Here are a small network's activations along a few directions, averaged over the inputs that share one value of a field.
Values that are neighbours, or in one group, have similar rows; names and order tell nothing.
In the rows, zero is written as 128.

Other fields vary at random and push rows far along one fixed direction, the same in every table; ignore that.
To show where, the next rows are all for the same value of a field, averaged over different records:
[133 127 125 151 134 120 132 118 135 139 139  96]
[101 143 147  86 145  92 125 126 111 138 106 187]
[102 134 140 107 139 104 125 127 114 138 113 169]
[118 130 128 134 136 119 131 123 127 141 125 137]
[139 128 119 158 136 122 132 115 138 134 141 104]
[136 123 118 168 138 129 133 118 140 133 143  86]
[160 105  96 226 135 151 146 102 169 120 172  15]
[ 85 154 147  44 148  77 113 140  92 153  86 240]

ZUPEK, 7 values:
rog: [123 133 142  64  93 135 142 168  83  97 142 177]
kese: [138 144 113 165 110 134 127 120 141 116 116  85]
dop: [145  79 116 117  81 164 155 163  99 108 145 117]
lupa: [132 129 123 147 136 120 135 116 134 137 134 116]
mot: [130 125 140 139 145 161 116 122 135 136 142 119]
negiz: [121 151 126  67 124 125 117 137 151 117  83 169]
nef: [156 113 140 147 120 166  92 125 151 112 134 104]
ZUPEK is arranged as 2 separate groups.
Question: List the group mates of mot, in the order listed.
Answer: kese, lupa, negiz, nef

MOLOM, 15 values:
pof: [108 145 136  79 142 101 110 125 128 138  87 196]
bav: [130 134 143 110 133 142 114 129 136 117 120 145]
bele: [131 133 120 150 140 112 135 118 127 137 143 105]
vobof: [110 133 130 132 142  98 133 122 124 133 127 146]
sov: [120 134 126  97 107 123 130 138 111 107 123 148]
nugi: [128 110 124 133 126 126 138 132 103 134 134 135]
boz: [140 136 117 120 114 139 136 141 121 114 133 125]
podur: [108 137 141  79 134 132 100 149 126 126 108 182]
nos: [115 142 131 144 145 116 133 125 120 138 128 127]
zolez: [150 126 119 182 120 135 119 112 164 136 131  68]
num: [150 103 116 169 121 140 149 119 129 130 169  65]
zape: [128 126 130 106 110 139 143 146 125 122 120 142]
zume: [118 136 126 130 143 133 121 109 147 140 118 130]
fepa: [108 124 142  82 128 105 133 142  85 144 116 188]
rep: [177 102 119 208 115 177 126 113 174 105 162  18]
MOLOM is arranged as 5 separate groups.
Question: List the group mates of bele, in the order listed.
Answer: vobof, nos
Question: List the group mates of nugi, in the order listed.
Answer: num, fepa
Question: List the group mates of boz, in the order listed.
Answer: sov, zape
Question: List the group mates of zume, in the order listed.
Answer: pof, zolez
